A small network was shown many inputs. Here are its activations along a few directions, one row for each input.
In each table, some parts of the input vary, and every possible input appears once, in random order.
A made-up example of a description, with smaller parts first: line(4) and (point or line(9) or (values(2) and ring(5))).
Shared parts are said once, and a part with two or three values counts as separate values.

Other details of the inputs vary at random and push rows far along three fixed directions, the same in every table; ignore that.

Rows:
x1: [ -4  18  28  -6  15 -37   0  -9  -4  14  -8]
x2: [-19  32   6  26  12 -49 -11  -6   7  23 -16]
x3: [ 17   0  17 -20  -1 -24   7   0   0  -2   2]
x4: [ -6   8 -19  16  -5  34 -12  17  -5  -8   9]
x5: [-15  -1  22  23  32 -47 -15  -9 -13  21   2]
x6: [-14  12 -17  32  -9  21 -13  25  -2 -18   8]
x7: [-11   8   3  13  -9  43  -9  12  -5 -20   9]
x8: [-22   4   2  31  28 -44  -4 -14  -7  23  -5]
x9: [ 21  32  -9 -28 -52  -9  12  10  45 -16 -24]
x10: [ 40 -22  26 -74 -22 -29  38 -14  20   4 -13]
x11: [ 16 -54  -5 -28   7  34  15 -18 -14   0  11]
x12: [ -8  17  15  10 -23   6  -2  20  12 -25  -4]
x13: [ 23 -35 -24 -33  14  34  14 -13 -22  11  17]
x14: [ -5 -44  -4  -7  31 -17  18 -32 -13  33   0]
x15: [ -2   0   7   4   8   4   5  -2 -12 -14   8]
x16: [ 25 -39  -1 -36  13  41  11 -12 -21   6  17]
x17: [-22  15  13  34  17  -8 -29   7  -6  10   1]
x18: [-34  11   6  31  16 -10 -15   6  -6  19  -5]
x19: [  8 -28  21 -22  43 -17   5 -25 -29  36  11]
x20: [-10  15   3  27  -8  25 -14  23  -5 -27  12]
x21: [-10  10 -23  38 -11  19 -15  18   3 -14   7]
x22: [ 14  31  26 -16 -11 -57  -9   4  24  11 -19]
x23: [ -8 -14  -7   8  -2  33   3  -3  -6 -23   9]
x24: [ 22   8   4 -42 -39 -30  26   8  36  -9 -20]
x25: [ 29  38   4 -32 -45 -10   4  11  34 -29 -18]
x26: [ -4   7 -25  24  -5  33 -15  11   0  -4   7]
x27: [  4   4 -12  -5  -7  -5  11   4   1 -11  -1]
x28: [ -4  -3  -7  21  -2  28 -15  13  -5 -20  13]
x29: [ -1   8 -14   4 -20  17  -3   6  14  -2  -7]
x30: [ 35  36 -14 -26 -48 -13   3  17  40 -13 -16]
x31: [-14   2  -8   3   3  14   4  -2  -4   1  -3]
x32: [-13  19   6  20   8 -41  -9  11   2  11  -4]
x33: [-24  -2  19  21  21  -8 -17  -7  -6  17  -4]
x34: [ 28 -46 -31 -24  12  24  17 -19 -18   9  16]
x35: [-16  28 -20  25  -6  26  -9  13  -4 -20   3]
x36: [ 18 -31 -12 -21   5  23  13 -17 -16 -14  13]
x37: [-24   1  18  17  24 -12 -10 -13  -8  13  -4]
x38: [ -2 -25  14 -10  16 -51  10 -20   7  43 -15]
x39: [ -6   0   2  -2  -2  42   4  -1  -9 -19   9]
x40: [ -8 -22 -10   1   0  18   7   3  -7   1   3]
Description of these inputs: values(2) and line(4) and ring(5).
The inputs of x10 and x39 match in every part but the values(2) part. If x36 is changed in the same way as x10 into x39, which row does it become? -> x25
Change only the values(2) part in x5. List by row number the other rows that result. -> x22
Change only the line(4) part in x6. List by row number the other rows that result. -> x20, x21, x28
Change only the values(2) part in x19. List by row number the other rows that result. -> x3
Change only the ring(5) part in x35. List by row number the other rows that result. -> x4, x13, x18, x31
